Here are a small network's activations along a few directions, averaged over the inputs that share one value of a field.
Values that are neighbours, or in one group, have similar rows; names and order tell nothing.
In the rows, 500 means zero.
Strong random noise was added to every row along 16 fixed directions; ignore it. To show where, here is one row again and again, with new noise each time:
[491 607 496 623 500 477 404 405 478 576 355 417 550 505 383 526 522 591
 414 545 667 564 530 416 342 417 524]
[453 531 249 654 535 611 612 447 435 534 660 480 501 446 724 522 415 434
 430 677 488 497 591 627 459 411 481]
[599 443 585 431 350 493 473 459 486 619 715 418 452 297 465 396 527 594
 521 604 480 481 535 422 358 615 531]
[537 318 521 239 472 496 478 590 451 586 662 522 585 361 607 515 410 372
 489 480 520 570 427 352 504 549 610]
[334 381 470 510 425 627 484 509 366 310 502 599 655 519 646 511 558 439
 404 385 566 510 231 564 531 460 445]
[541 364 374 430 570 486 443 643 345 626 556 564 670 505 387 508 393 407
 391 460 576 530 576 394 638 475 610]
[530 438 436 520 483 599 417 605 427 524 527 655 513 413 439 679 650 659
 566 471 375 332 668 826 532 538 446]
[457 465 483 420 597 434 601 617 547 537 344 389 466 566 616 587 389 411
 469 382 443 536 741 488 441 445 453]
[380 463 577 459 481 601 555 512 540 536 532 227 569 430 565 415 436 505
 409 462 485 517 591 352 320 516 516]
[493 465 433 621 380 512 443 416 339 428 285 592 465 633 522 523 713 490
 556 343 509 458 472 367 607 642 527]
[373 386 480 292 509 503 493 559 505 384 255 526 410 487 459 463 258 505
 538 336 368 437 539 698 615 560 409]
[536 447 555 429 463 228 548 645 355 409 511 471 530 562 580 516 373 446
 468 540 453 539 687 392 411 470 474]
[338 240 491 431 459 466 563 560 443 373 562 541 398 402 486 235 410 410
 626 418 475 498 294 445 579 635 393]
[443 608 548 549 433 362 507 578 427 358 694 747 439 613 644 482 511 598
 556 452 469 449 483 541 601 489 526]
[712 405 556 615 609 373 693 404 502 573 369 437 479 436 409 430 550 357
 628 689 424 564 464 446 513 519 436]
[614 464 457 352 493 474 326 485 526 473 583 413 367 524 542 706 476 485
 536 653 341 453 798 486 410 693 412]
[415 447 508 606 686 430 678 564 512 521 443 324 565 345 454 397 329 459
 558 633 459 527 573 523 371 370 450]
[515 511 580 534 497 437 604 483 402 413 238 592 596 617 612 636 633 479
 609 576 415 530 509 526 493 479 562]


Values of Pap:
p10: [320 626 263 556 549 691 373 495 356 454 475 622 563 443 643 644 507 594
 673 315 389 299 589 467 719 570 761]
p2: [371 409 387 594 394 559 604 615 448 464 656 470 414 495 555 267 519 510
 448 404 515 448 491 560 523 497 367]
p11: [605 517 394 375 489 523 508 432 482 585 291 569 465 429 474 621 511 510
 619 587 424 468 597 630 556 551 649]
p13: [514 624 655 436 474 544 651 564 427 586 453 490 770 320 463 424 427 616
 533 550 434 444 447 531 483 337 798]
p19: [639 603 453 576 531 538 219 370 594 568 801 392 476 386 585 709 543 426
 321 451 720 574 377 289 357 432 453]
p6: [581 456 342 524 457 464 481 425 514 498 627 472 319 227 726 576 524 396
 678 477 444 426 500 471 452 569 501]
p17: [537 306 531 362 439 407 305 532 450 534 217 420 511 148 387 662 598 562
 612 382 590 502 411 512 220 464 394]
p14: [522 619 473 613 504 599 443 334 613 357 205 413 366 592 525 618 654 508
 455 227 456 402 483 587 527 552 361]
p20: [511 477 593 453 708 416 640 598 649 552 642 373 508 622 649 630 547 328
 562 740 430 634 709 332 334 481 458]
p5: [486 666 499 534 608 529 622 489 675 722 510 633 410 594 591 420 453 451
 598 368 547 556 423 360 743 449 781]
p18: [574 440 515 499 421 377 632 556 419 386 415 596 510 614 535 526 595 421
 466 553 539 557 431 625 445 439 384]
p3: [517 627 639 645 504 540 605 539 661 741 435 446 488 748 333 357 631 565
 325 241 602 555 592 352 583 418 566]
p9: [533 585 557 487 451 361 545 596 531 664 339 486 420 459 452 438 523 574
 568 253 619 513 560 341 458 432 597]
p7: [445 587 620 455 461 620 320 394 591 466 379 532 575 647 280 530 657 653
 494 673 599 578 337 532 439 533 466]
p15: [467 571 718 481 538 482 581 552 664 407 486 479 414 552 440 452 521 597
 702 442 273 395 573 596 592 609 507]
p1: [491 478 594 542 309 334 835 590 331 508 436 442 664 418 724 367 482 435
 451 469 479 539 494 481 381 322 626]
p12: [503 608 577 492 462 540 434 482 573 429 643 542 369 302 653 639 504 647
 595 396 334 317 499 723 511 519 472]
p4: [677 625 646 490 340 556 497 381 476 402 420 468 571 551 513 520 604 568
 397 485 400 403 423 557 527 562 533]
p8: [686 588 722 545 428 428 551 332 567 498 466 278 532 392 285 321 482 611
 483 637 449 488 467 413 416 544 544]
p16: [526 463 479 449 532 516 486 589 356 413 485 593 655 567 535 624 495 500
 474 483 381 415 592 627 634 489 538]
The values of Pap form a ring.
Question: Going along Pap from p12 by way of its neighbour p19, in what order are p10, p2, p11, p14, p5, p15 met?
Answer: p5, p15, p11, p14, p2, p10
Question: List every value one step from p6, in the order listed.
Answer: p1, p8
Question: List every value one step from p13, in the order listed.
Answer: p9, p4

Values of Gipe:
d13: [459 552 607 641 707 446 437 628 642 397 669 399 524 644 521 699 708 479
 608 481 418 463 732 303 435 541 507]
d16: [680 747 489 626 708 233 542 510 721 523 457 386 241 520 542 527 308 433
 564 248 384 394 791 365 630 485 508]
d5: [416 524 560 298 361 516 433 517 410 583 481 601 585 492 578 601 661 672
 571 625 600 566 537 455 327 533 697]
d8: [432 312 399 614 547 658 546 392 559 430 702 358 359 385 518 377 663 452
 612 602 410 430 484 493 396 719 263]
d17: [678 457 595 567 571 394 545 537 470 480 624 179 628 283 453 421 340 451
 441 588 432 488 524 353 370 412 420]
d7: [695 354 182 525 500 417 348 566 250 484 579 550 494 520 462 596 488 332
 457 419 465 398 728 404 705 605 406]
d12: [600 342 613 716 562 274 650 521 486 542 318 318 366 378 220 287 554 469
 548 437 505 525 567 448 388 519 208]
d9: [219 682 720 770 414 473 424 645 321 195 803 688 737 606 731 551 677 714
 479 308 551 391 269 454 484 353 627]
d10: [438 656 756 563 525 577 538 460 410 368 549 332 913 528 480 407 410 629
 232 441 518 448 403 345 517 386 650]
d3: [163 514 672 363 316 698 342 603 506 287 591 886 533 953 381 389 799 735
 588 551 573 524 202 539 630 705 601]
d18: [467 743 742 413 462 471 747 430 750 586 314 451 510 482 516 341 311 659
 421 566 511 596 399 780 399 240 449]
d6: [352 432 373 606 610 829 630 433 835 864 861 544 269 334 368 204 532 508
 570 492 633 571 309 651 607 494 477]
d19: [346 724 491 639 584 582 726 431 529 393 560 403 701 450 806 525 258 494
 368 560 413 488 441 662 513 218 648]
d14: [647 556 737 758 356 311 523 542 156 286 360 396 785 525 282 292 583 618
 461 413 321 299 478 264 633 511 591]
d4: [560 367 365 401 447 552 441 631 371 647 625 535 583 599 437 528 455 491
 240 509 556 522 800 503 524 525 478]
d2: [682 829 424 807 424 620 553 188 580 710 390 432 407 536 360 464 631 687
 465 754 503 458 565 614 411 449 538]
d1: [351 757 393 569 417 532 404 341 603 597 453 149 375 415 544 433 362 643
 414 578 655 524 701 295 112 494 646]
d11: [281 590 767 517 304 530 559 504 409 307 538 580 655 688 678 505 653 647
 531 641 495 553 390 493 360 440 629]
d20: [326 292 607 473 350 410 534 745 487 628 710 510 339 444 321 152 522 579
 485 244 632 529 507 407 428 582 359]
d15: [411 648 554 546 428 306 479 643 418 280 395 483 422 542 611 580 513 584
 533 212 471 373 662 429 395 455 497]
The values of Gipe form a ring.
Question: Going along Gipe from d3 by way of its neighbour d2, in what order are d13, d9, d4, d11, d20, d15 met?
Answer: d4, d20, d9, d11, d13, d15
Question: List every value one step from d18, in the order listed.
Answer: d17, d7
Question: List every value one step from d8, in the order listed.
Answer: d5, d10
